Each row below holds a small network's activations on one input, seen along a few directions.
Each table varies a few parts of the input and shows all the possible inputs, shuffled.
Descriptions start from the smaller parts, as in this example, which fits no table here: one of 5 places around a ring, together with either a single point or one of 11 places along a line or (one of 3 separate values, together with one of 6 places along a line).
Shared parts are said once, and a part with two or three values counts as separate values.
In the rows, zero is written as 128.

Other details of the inputs vary at random and push rows far along three fixed directions, the same in every table; ignore that.

Rows:
row 1: [177  95 145 140 129 118 153  92 147 147 100 162 100]
row 2: [ 97  33 120  84  93  93  45 174 107 123 127  65  74]
row 3: [ 90 175  89 173 149 149 160 145 169 141 133 116 137]
row 4: [153 146 175  78 110 131 129  91  51  62 139 137 168]
row 5: [175 134 130 151 169 136 165  77 155 152 106 189 131]
row 6: [ 96 172  92 172 148 151 160 148 169 142 133 110 136]
row 7: [ 74 158 120 118 143 148 111 181 118 128 138  96 126]
row 8: [193 137 135 179 157 137 180  92 162 165 125 224 136]
row 9: [133 188 185  88 126 165 143 101  40  58 161 137 193]
row 10: [107 142 104 163 134 132 138 137 171 148 134 100 122]
row 11: [191 152 140 192 147 147 209  57 157 147 114 184 140]
row 12: [139 142 178  71  91 134 119 111  45  76 147 114 160]
row 13: [ 91 141 112 117 138 128 118 162 139 134 126 102 115]
row 14: [117 186 175  79 123 158 129 115  38  56 161 124 189]
row 15: [184  76 138 134  96  80 112  95 136 140 111 156 110]
row 16: [126 122 158  64  58  95  88 120  57  59 147 117 172]
row 17: [140 164 168  79 120 143 129  95  55  69 151 135 181]
row 18: [ 97 176 100 157 155 142 133 173 160 150 145 150 139]
row 19: [ 91 158 115 119 144 136 125 150 137 133 131 109 128]
row 20: [ 95 176  95 172 153 153 157 147 173 145 139 107 144]
row 21: [181 155 140 159 140 113 151  82 148 142 118 187 152]
row 22: [ 95 175  94 173 150 151 159 147 169 141 132 109 137]
row 23: [213  34 140 150  97  93 131  96 146 160 108 195  81]
row 24: [ 98 170  86 171 145 161 166 151 168 141 131 122 137]
row 25: [103  85 119 100 110 105  87 157 134 138 124  85  94]
row 26: [149 117 171  70  98 121 106 102  55  72 144 119 157]
row 27: [156 184 167 120  90 162 182  72  60  59 153 144 191]
row 28: [ 89 125 105 103 132 116  90 159 131 121 127  93 118]
row 29: [191  29 149 111 106  90 109  91 119 135  99 147  80]
row 30: [184  31 144 107  97  84 105  85 122 130  99 142  82]
row 31: [ 93 162 106 148 188 162 133 164 155 154 136 130 136]
row 32: [155 180 174 119  94 144 170  70  68  69 152 124 182]
row 33: [197  34 147 117 100  87 117  73 133 135  93 152  82]
row 34: [ 93 164 104 144 187 159 132 162 152 151 135 133 137]
row 35: [ 77 134 102 104 136 119  86 159 133 122 130  90 121]
row 36: [ 96 170 105 145 174 149 145 167 155 155 120 128 124]
row 37: [ 89 168  87 167 144 157 150 156 170 141 139 111 137]
row 38: [ 80  98  98 111  94 101  68 202 132 131 147  91 101]
row 39: [111  58 113  95 102  89  65 148 140 133 118  82  90]
row 40: [ 88 144 106 113 140 122  99 151 143 124 127  98 126]
row 41: [ 95 183  98 175 154 147 155 143 173 147 136 107 137]
row 42: [125 102 154  58  48  87  80 123  57  65 147 107 161]
row 43: [133 173 154 118  95 148 164  92  77  74 157 119 182]
row 44: [134 160 159  81 109 132 122  89  72  70 144 127 173]
row 45: [ 82  83 117  98 112 112  69 185 115 138 128  72  89]
row 46: [175 134 144 157 165 139 175  95 146 158 102 187 119]
row 47: [131 199 185  85 115 170 146  99  35  70 160 139 191]
row 48: [ 90 174  87 169 147 161 157 157 170 141 139 111 143]
row 49: [191  53 152 143 140 118 132  94 135 159 108 166  94]
row 50: [190  75 140 160  98 114 168  70 138 135 109 158 106]
row 51: [126  73 112 145  95 104 112 133 159 144 120  88  88]
row 52: [173  66 138 133 119 106 132  98 154 159 100 147  85]
row 53: [ 92 182 104 144 169 151 147 155 168 149 125 123 133]
row 54: [ 95 168 105 149 189 157 136 167 152 149 129 134 133]
row 55: [102 163 108 148 190 159 136 160 153 156 132 137 138]
row 56: [183 120 146 140 159 130 158  83 134 138 105 182 124]
row 57: [ 95 167 109 151 188 160 137 168 151 149 131 131 134]
row 58: [147 194 158 129 100 163 182  75  73  70 154 144 188]
row 59: [184 132 135 153 138 116 161  83 156 142 109 210 151]
row 60: [ 95 159 106 128 128 109  92 159 145 137 144 106 147]
row 61: [ 82  92 103  99  85  76  40 184 134 130 140  60 111]
row 62: [ 97 125 109 109 131 116  96 151 139 123 122  97 118]
row 63: [ 84  65 116  97 104 105  64 185 112 137 122  70  75]
row 64: [158 142 131 153 164 140 171 101 156 160 111 174 123]
row 65: [166  67 147 135 127 119 125 113 130 159 107 149  86]
row 66: [ 81  80  97 106  89  97  56 207 137 140 148  81  96]
row 67: [174  82 153 142 132 126 141 104 126 152 103 164  92]
row 68: [128 198 151 127 107 160 173  89  80  73 160 128 192]
row 69: [189  36 152 135 115 109 126  99 131 160  94 159  67]
row 70: [100 161 108 149 185 162 138 166 151 150 131 133 133]
row 71: [ 79 146 115 116 145 144 106 175 118 136 137 102 122]
row 72: [ 87 172  88 169 147 149 160 150 164 136 132 112 137]
row 73: [187 156 135 197 156 153 211  62 167 151 118 187 145]
row 74: [101 136 117 124 145 130 120 167 137 141 120 111 112]
row 75: [ 93  79  98 101  92  84  61 179 147 135 130  94 116]
row 76: [ 88 187 100 146 175 156 150 157 170 154 130 124 139]
row 77: [182  36 140 127 106  94 124  96 144 156  93 148  67]
row 78: [110 141 149  70  73 106  87 128  67  69 155 111 182]
row 79: [179  60 133 128 127  99 121  88 146 150  99 157  92]
row 80: [123 147 163  69  60  94  78 119  51  59 156  96 175]
row 81: [105  67 119  95  92  97  82 156 133 130 119  77  82]
row 82: [118  99 109 152 113 114 121 137 167 149 128  90 104]
row 83: [ 96 151 117 119 148 139 121 162 130 138 132 112 127]
row 84: [170  82 147 142 138 123 138 109 129 157 102 163  91]
row 85: [158 124 143 152 159 142 157 111 133 156 109 170 112]
Each input here is: one of 5 places around a ring, together with either one of 3 separate values or one of 4 places along a line or (one of 2 separate values, together with one of 5 places along a line).
Q: The inputs of row 10 and row 41 match in every part but the place on the ring of 5. If row 8 is changed in the same way as row 10 into row 41, which row does it become?
A: row 18
Q: The inputs of row 7 and row 47 match in every part but the place on the ring of 5. If row 35 is changed in the same way as row 7 into row 47, which row does it become?
A: row 5
Q: The inputs of row 50 and row 43 match in every part but the place on the ring of 5. If row 29 is changed in the same way as row 50 into row 43, which row does it become?
A: row 26
Q: Which other rows does row 14 become when the choice among 2 separate values takes its other values? List them by row number.
A: row 85
Q: Which other rows does row 68 become when the place on the line of 4 takes its other values? List them by row number.
A: row 10, row 37, row 73
Q: Which other rows does row 38 become when the choice among 3 separate values takes its other values? List them by row number.
A: row 16, row 80
Q: Which other rows does row 33 become when the place on the ring of 5 takes its other values? List them by row number.
A: row 39, row 40, row 44, row 62

Rows:
row 86: [ 99 126  95 143 139 124 121 157 165 150 119 110 110]
row 87: [201 135 171 137 119 138 184  43 101 106 123 179 156]
row 88: [101 146 141  82  75 115  96 135  73  70 155  90 165]
row 89: [149 172 174 103 108 154 154  86  56  70 155 140 186]
row 90: [156 162 147 148 141 150 175  93 122 125 127 158 148]
row 91: [ 65 170 106 115 132 145 116 179 125 118 144  83 136]
row 92: [175 150 143 159 156 148 187  82 137 139 112 185 138]
row 93: [ 59 202  94 127 140 146 120 173 138 111 157  89 171]
row 94: [ 92  97 108 116 111 115  88 171 131 131 132  87 103]
row 95: [152 131 108 172 147 122 159 118 183 168 111 172 119]
row 96: [133  60 145  86 130 107  70 153 103 140 119 131  90]
row 97: [103 208 125 135 144 160 159 123 118 102 149 119 177]
row 98: [139 107 139 114  96 114 124 115 114 117 126 120 119]
row 99: [110 104 136  81 136 113  78 156 105 126 122 113 111]
row 100: [146 144 132 137 203 148 146 129 146 167 104 184 120]
row 101: [118 167 111 166 163 152 157 141 158 152 131 143 136]
row 102: [183  38 171  95  47  85 103  76  81  99 122 113 100]
row 103: [ 71 120 106 108 114 127  91 174 126 117 139  63 115]
row 104: [ 71 186 109 129 142 154 129 161 127 112 149  87 153]
row 105: [144 135 100 183 155 126 157 124 193 174 114 159 119]
row 106: [148  66 130 134 103 110 112 118 134 135 122 118  96]
row 107: [150  23 110 127 143  77  72 151 177 188  89 144  53]
row 108: [172 110 178  99  82 124 136  85  64  88 138 145 144]
row 109: [137 112  94 175 144 117 139 127 194 168 114 140 107]
Q: What is each input in this table made of?
A: one of 4 places along a line, together with either a single point or one of 5 places around a ring
Q: The inputs of row 108 and row 98 match in every part but the place on the line of 4. If row 94 is changed in the same way as row 108 into row 98, which row does it become?
A: row 86
Q: List by row number the other rows that have the place on the line of 4 in common with row 93.
A: row 88, row 95, row 105, row 107, row 109
